Each row below is a small network's average activation on inputs in which a field has the value named, seen along a few directions.
Related values have similar rows: they may be neighbours, one step apart, or belong to one group.
In the rows, 500 means zero.
Random noise pushes rows far along 2 fixed directions. That doesn't count. These rows show it; they differ only by the noise:
450  359  536  460  437  520  536  546  480  574  531  407
439  431  516  531  361  651  555  680  412  634  615  583
461  351  500  450  409  505  523  569  482  564  528  385
429  377  603  481  486  551  560  509  474  595  539  451


Values of Sepas:
s19: 447  415  504  459  425  441  461  443  445  316  402  491
s4: 568  701  563  477  436  540  401  600  433  550  482  587
s7: 436  582  508  465  653  591  547  437  629  538  574  651
s15: 546  440  573  620  363  435  479  599  532  455  607  435
s10: 477  580  461  598  543  559  557  437  366  656  536  763
s18: 602  576  336  616  477  569  406  793  432  479  502  574
s3: 473  563  410  586  478  460  567  468  494  570  357  564
s20: 581  638  676  447  641  492  437  253  602  520  441  394
s2: 584  520  709  471  867  529  527  277  463  543  461  516
s16: 668  587  391  330  313  389  393  509  522  414  390  299
s9: 516  382  534  272  747  303  537  233  703  425  447  345
s6: 427  492  754  613  537  573  674  413  496  545  530  529
s1: 510  384  364  558  241  512  427  660  542  457  564  336
s23: 386  401  741  529  549  614  598  453  430  616  556  546
s22: 361  507  458  532  389  572  503  582  381  422  605  630
s11: 362  512  516  521  476  464  471  345  500  331  531  460
s13: 487  517  524  631  628  441  522  354  468  601  442  623
s21: 545  523  165  582  403  403  447  541  504  508  467  465
s14: 578  472  82  386  257  459  471  871  599  426  528  506
s8: 636  504  493  472  676  360  521  386  549  377  362  249
s17: 595  633  542  374  485  493  432  485  441  534  475  438
s24: 606  566  256  519  484  538  411  610  518  386  486  413
s5: 594  450  244  406  369  396  462  767  651  457  565  569
s12: 435  346  421  400  428  307  341  494  524  290  375  316
Each value of Sepas is a pair of two hidden parts, and every pair occurs once (4 first parts, 6 second parts).
- s17 and s9 share the first part; s17 and s16 share the second. Which value has the first part of s16 and the second part of s9? => s14
- s5 and s12 share the first part; s5 and s7 share the second. Which value has the first part of s7 and the second part of s12? => s11
- s6 and s8 share the first part; s6 and s15 share the second. Which value has the first part of s15 and the second part of s8? => s18
- s2 and s23 share the first part; s2 and s24 share the second. Which value has the first part of s24 and the second part of s23? => s1
- s21 and s20 share the first part; s21 and s13 share the second. Which value has the first part of s13 and the second part of s20? => s4
